A small network was shown many inputs. Here are its activations along a few directions, one row for each input.
Each table varies a few parts of the input and shows all the possible inputs, shuffled.
Descriptions start from the smaller parts, as in this example, which fits no table here: one of 4 places along a line, together with either a single point or one of 9 places along a line or (one of 3 separate values, together with one of 8 places around a ring).
Shared parts are said once, and a part with two or three values counts as separate values.

Other details of the inputs vary at random and push rows far along two fixed directions, the same in every table; ignore that.

A family of inputs:
r1: [9, 12, -12, -4, -11, -8, 2, -20, 5, -37, -9, 9, 2, -15]
r2: [19, 13, 4, 0, -7, -20, 19, -29, 21, -42, -12, 11, 1, 3]
r3: [-32, -11, 4, -15, 23, -16, -8, 11, -2, 6, 40, 11, -18, 0]
r4: [21, 17, 6, 38, -15, 7, 25, -9, 5, 37, -36, -13, -1, 20]
r5: [21, 15, 0, 1, -8, -16, 6, -26, 13, -42, -28, 7, 7, -18]
r6: [-35, -13, -1, -23, 23, -18, -10, 9, -2, -7, 52, 16, -18, 0]
r7: [22, 6, -11, 25, -29, 39, 10, 13, -7, 41, -47, -10, 18, 13]
r8: [13, 14, -5, 32, -20, 14, 23, -5, -1, 39, -19, -10, -4, 25]
r9: [-16, 4, -10, 0, 0, -9, 3, -8, -4, -3, 28, 6, -16, 3]
r10: [-18, -6, -15, -8, 0, 12, -18, 15, -15, 10, 10, 5, 0, -14]
r11: [7, 0, -1, -8, -3, 0, -6, -1, 4, -22, -21, 9, 13, -16]
r12: [-26, -22, -5, -31, 17, -1, -23, 18, -11, -14, 52, 0, 1, -2]
r13: [-5, -9, 3, -18, 7, 0, -3, 10, 6, -8, 3, 12, 6, 2]
r14: [20, 1, 13, 17, -6, 18, 15, 14, 8, 38, -45, -7, 16, 18]
r15: [-20, 6, -12, 16, 4, 3, -13, 5, -20, 32, 8, -8, -14, -17]
r16: [-20, -6, -11, 1, 3, 14, -18, 19, -19, 28, 5, -1, -1, -14]
r17: [7, -6, 10, -21, 7, -8, 2, 0, 17, -30, -11, 16, 12, -1]
r18: [7, 11, 5, 6, 0, -18, 12, -20, 12, -17, -5, 6, -6, 1]
r19: [-18, -5, 8, 12, 12, 2, 3, 18, -5, 50, 11, -4, -13, 15]
r20: [-17, 5, -12, 19, -5, 8, 6, 4, -14, 42, 20, -7, -18, 13]
r21: [-24, 4, -7, 14, 6, -3, -1, 3, -13, 35, 25, -4, -22, 4]
r22: [4, -1, 0, -7, 1, -1, -9, 1, 2, -16, -20, 7, 10, -19]
r23: [-16, -10, -1, 0, 6, 18, -5, 27, -10, 45, 6, -2, -1, 10]
r24: [27, 8, 9, 14, -6, -5, 11, -20, 2, -16, -1, -18, 4, 14]
r25: [-11, -7, -6, -27, 9, -12, -19, -2, 0, -42, 9, 18, 4, -28]
r26: [-31, -16, 1, -25, 23, -6, -19, 20, -6, 4, 31, 12, -7, -9]
r27: [-1, 6, -1, -13, 4, -27, 6, -26, 14, -49, 17, 17, -8, -6]
r28: [-12, -13, 1, -35, 13, -12, -9, 4, 10, -38, 20, 22, 4, -7]
r29: [-13, -8, 7, -26, 17, -25, 0, -5, 14, -37, 28, 21, -8, 0]
r30: [3, -1, -9, -4, -8, 12, -6, 5, -3, -4, -15, 5, 10, -10]
r31: [-9, -11, 0, -10, 4, -2, 0, 5, 0, -6, 37, -6, -2, 18]
r32: [6, -5, 13, -14, 9, -7, 2, 4, 14, -15, -15, 11, 11, -1]
r33: [-21, -11, 2, -5, 14, 9, -10, 25, -9, 35, 11, 1, -2, 3]
r34: [7, 11, 8, 7, 2, -20, 12, -20, 12, -16, -7, 5, -6, -1]
r35: [21, -4, 6, -6, -4, 6, -13, -2, -5, -28, -10, -12, 20, -9]
r36: [-3, 9, -17, -1, -9, -1, -3, -11, -5, -16, 4, 5, -4, -14]
r37: [-26, 4, -16, 6, 5, -1, -17, 4, -21, 18, 22, -2, -16, -20]
r38: [19, 6, 15, 26, -8, 10, 26, 5, 12, 40, -35, -7, 6, 30]
r39: [-6, -14, 15, 8, 8, 11, -1, 16, -8, 44, 20, -26, -17, 18]
r40: [21, 6, -7, 27, -25, 35, 9, 13, -7, 44, -49, -12, 18, 10]
r41: [16, 13, -10, 4, -14, -3, 6, -20, 5, -27, -19, 5, 5, -11]
r42: [-20, 5, -4, 9, 8, -10, -1, -3, -8, 19, 23, 0, -20, 0]
r43: [31, -11, 26, -20, 2, -3, 3, -8, 22, -41, -22, -8, 15, 1]
r44: [27, 7, 6, 11, -12, 3, 0, -18, 0, -15, -21, -25, -1, -12]
r45: [-19, -5, -5, -3, 9, 4, -21, 15, -14, 14, 2, 2, -1, -21]
r46: [-17, -6, 9, -8, 17, -14, 0, 6, 5, 5, 21, 9, -10, 6]
r47: [2, -10, 13, 0, 10, -1, -2, 6, -5, 6, 26, -15, -2, 19]
r48: [19, -3, 6, -21, -5, -1, 11, -4, 22, -38, -19, 17, 19, 7]
r49: [4, 11, -10, 3, -7, -5, -1, -14, -1, -18, -8, 4, -1, -16]
r50: [6, -2, 8, -14, 2, -14, 13, -8, 20, -29, 3, 16, 1, 12]
r51: [19, 5, 3, 29, -20, 26, 29, 11, 5, 54, -29, -10, 6, 41]
r52: [1, 9, -1, 11, -3, -8, 12, -13, 4, 2, 1, 1, -9, 6]
r53: [12, 0, 4, -1, -7, 0, 20, -3, 16, -6, -7, 9, 4, 23]
r54: [15, 14, -1, 15, -8, -5, 5, -16, 3, -8, -29, -2, 3, -14]
r55: [26, -2, -3, -13, -17, 6, -2, -9, 8, -49, -17, -2, 27, -5]
r56: [14, 16, -13, 30, -23, 20, 10, -3, -8, 31, -30, -12, 3, 4]
r57: [4, 0, 10, 5, 1, -2, 14, 2, 11, 12, -6, 4, 0, 19]
r58: [-26, 4, -17, 5, 4, 0, -17, 3, -21, 18, 23, -2, -16, -19]
r59: [21, 15, -1, 1, -9, -15, 6, -26, 13, -43, -27, 8, 7, -17]
r60: [-19, 0, -20, 3, -4, 7, -18, 4, -25, 7, 36, -16, -8, -10]
r61: [-14, -10, -2, -7, 5, 14, -5, 23, -6, 28, 8, 3, 1, 8]
r62: [-3, -3, -2, -9, 3, 0, -13, 4, -2, -13, -10, 8, 7, -20]
r63: [29, -9, 18, -11, 2, 3, 1, 0, 8, -26, -12, -9, 23, 11]
r64: [17, 3, 15, 2, -1, -12, 7, -22, 9, -23, 3, -17, -10, 1]
r65: [26, 8, 6, 19, -15, 15, 7, 2, 5, 14, -58, -6, 20, -2]
r66: [-24, -8, 1, 2, 11, 1, 0, 17, -6, 37, 26, 2, -15, 14]
r67: [-35, -17, 3, -30, 29, -14, -23, 18, -5, -6, 37, 15, -8, -15]
r68: [-8, -13, 2, 1, 4, 19, -25, 18, -21, 27, 7, -26, -6, -16]
r69: [1, 3, -7, 16, -2, 10, -15, 1, -26, 16, 15, -26, -5, -7]
r70: [21, 7, -2, 4, -14, -6, 16, -23, 10, -33, 4, -8, 6, 15]
Each input here is: one of 5 places around a ring, together with either one of 3 separate values or one of 11 places along a line.
Q: The inputs of r59 and r62 match in every part but the place on the ring of 5. If r41 is changed in the same way as r59 into r62, which row does it become?
A: r30
Q: The inputs of r9 and r48 match in every part but the place on the ring of 5. If r4 is changed in the same way as r9 into r48, which row does it become?
A: r32
Q: Change only the choice among 3 separate values in r68. List by row number the other rows that result.
A: r35, r55
Q: A walk changes only the place on the ring of 5. It starts at r28 and steps to r51. List the rest of the walk in order.
A: r20, r1, r10
Q: A walk changes only the place on the line of 11. It starts at r53 and steps to r51. List the rest of the walk in order.
A: r50, r6, r29, r66, r57, r3, r46, r38, r19

A family of inputs:
r71: [18, 5, 9, 4, -3, -9, 17, -15, 13, -16, -4, -1, 0, 15]
r72: [2, 5, 2, 8, 1, -7, 1, -7, 1, -2, -10, 0, 0, -7]
r73: [-14, 2, -1, 8, 5, -4, 6, 1, -3, 21, 17, 1, -14, 11]
r74: [-1, 2, -8, -1, -4, 0, 3, 0, 2, -5, -7, 11, 7, 0]
r75: [1, 0, 4, -1, 5, -13, -4, -9, -1, -19, 5, -6, -1, -11]
r76: [0, 0, -6, -11, 0, -13, -4, -14, 3, -41, 15, 5, 3, -8]
r77: [-30, -8, -2, -4, 13, -8, 0, 12, -6, 24, 30, 6, -15, 5]
r78: [-8, 0, 2, -7, 10, -11, -7, 1, 1, -8, 0, 11, -2, -13]
r79: [0, -3, -2, -7, 0, 7, -7, 4, -5, 0, 11, -4, -1, -1]
r80: [7, 3, 0, 4, -5, 0, 1, -8, -1, -7, -2, -8, 0, -2]
r81: [1, 5, -1, 5, -3, -4, 3, -7, 2, -3, -9, 0, -3, -7]
r82: [13, -2, 11, 8, -4, 4, 14, 0, 8, 8, -5, -9, 3, 23]
r83: [19, 6, 5, 3, -7, -3, 5, -14, 7, -18, -15, -6, 3, -3]
r84: [12, 12, -7, 3, -9, -1, 7, -11, 4, -14, -10, 9, 5, -1]
r85: [-15, -2, -1, -12, 10, -8, -8, 2, 0, -6, 9, 11, -7, -14]
r86: [-10, -6, 4, -2, 11, 3, -11, 14, -8, 18, 5, -1, -1, -4]
r87: [-16, 1, -10, 0, 2, -3, -7, 0, -7, 3, 16, 4, -10, -8]
r88: [-15, -2, -4, -12, 8, -7, -8, 2, -1, -7, 10, 13, -6, -13]
r89: [14, -3, 10, -3, 2, -6, 0, -5, 6, -20, -12, -6, 11, -3]
r90: [4, -5, 4, 7, -4, 9, 0, 6, -4, 14, -7, -16, 3, 3]
r91: [13, 6, -1, -3, -6, -2, 1, -13, 4, -24, -1, 0, 0, -3]
r92: [4, -1, -2, 3, -6, 17, 0, 12, -3, 22, -9, -2, 5, 7]
r93: [-10, -7, 6, -3, 9, 1, 2, 11, 1, 19, 16, 3, -6, 15]
r94: [18, 2, -2, 9, -14, 17, 10, 6, 3, 12, -27, -1, 17, 14]
r95: [-6, -4, -1, -1, 2, 13, -8, 14, -7, 23, 1, -1, -2, 2]
r96: [-19, 0, -9, 4, 3, -1, -7, 3, -11, 15, 14, -1, -11, -8]
r97: [11, -1, -2, -3, -7, 6, 0, -1, 1, -11, -3, -3, 10, 5]
r98: [2, -5, 1, 20, -10, 23, 6, 19, -7, 49, -24, -16, 6, 13]
r99: [21, 1, 6, 1, -9, 6, 6, -4, 7, -10, -19, -8, 11, 5]
r100: [-14, -1, -6, -16, 8, -7, -10, 0, 0, -16, 15, 17, -7, -12]
Q: The inputs of r78 and r72 match in every part but one. If r85 is changed in the same way as r78 into r72, which row does it become?
A: r81
Q: Describe the family of inputs behind these rows.
A: one of 5 places around a ring, together with either a single point or one of 5 places along a line
Q: Change only the place on the ring of 5 in r100. List by row number the other rows that result.
A: r79, r87, r91, r92

A family of inputs:
r101: [18, 7, 6, 8, -8, 0, 11, -10, 10, -5, -27, -2, 4, 1]
r102: [4, 4, -8, 15, -10, 15, -2, 6, -13, 22, -8, -11, 5, 2]
r103: [0, 3, 0, 14, -6, 8, 12, 3, 0, 29, -3, -4, -6, 17]
r104: [-14, -3, 1, -17, 16, -20, -13, -7, 0, -30, 24, 8, -8, -18]
r105: [21, 6, 6, 9, -9, -1, 18, -10, 11, -7, -14, -3, 8, 18]
r106: [-23, -1, -4, -1, 12, -8, -10, 5, -8, 14, 16, 5, -14, -12]
r107: [23, 3, 9, 8, -9, 3, 8, -10, 7, -9, -21, -13, 7, 4]
r108: [5, 3, 2, 17, -3, 9, 1, 4, -8, 25, -7, -14, 0, 5]
r109: [2, -8, 7, 1, 0, 14, 7, 17, 4, 27, -7, -1, 7, 21]
r110: [-18, -13, -5, -16, 9, 8, -18, 20, -10, 7, 13, 5, 3, -10]
r111: [-24, -1, -5, -3, 11, -9, -2, 5, -4, 13, 25, 10, -15, 2]
r112: [6, 4, -4, -14, -3, -11, -2, -15, 9, -41, -6, 13, 3, -16]
r113: [-24, 0, -14, -3, 5, -1, -13, 6, -13, 10, 15, 8, -9, -16]
r114: [19, 9, -4, 8, -14, 6, 7, -9, 4, -9, -26, -1, 12, -1]
r115: [8, -8, 13, -22, 9, -11, -4, -1, 15, -36, -9, 11, 12, -8]
r116: [11, 0, -1, -14, -4, -7, -5, -14, 6, -45, 0, 1, 6, -14]
r117: [-16, -8, -1, -5, 8, -2, -5, 4, -8, 7, 34, -7, -14, 5]
r118: [2, 4, 0, 15, -5, 7, 11, 3, -2, 27, -1, -6, -3, 19]
Q: The inputs of r116 and r117 match in every part but one. If r112 is changed in the same way as r116 into r117, which row does it become?
A: r103
Q: Describe the family of inputs behind these rows.
A: one of 3 separate values, together with either a single point or one of 5 places along a line
Q: Change only the place on the line of 5 in r104. List by row number the other rows that result.
A: r101, r106, r107, r108
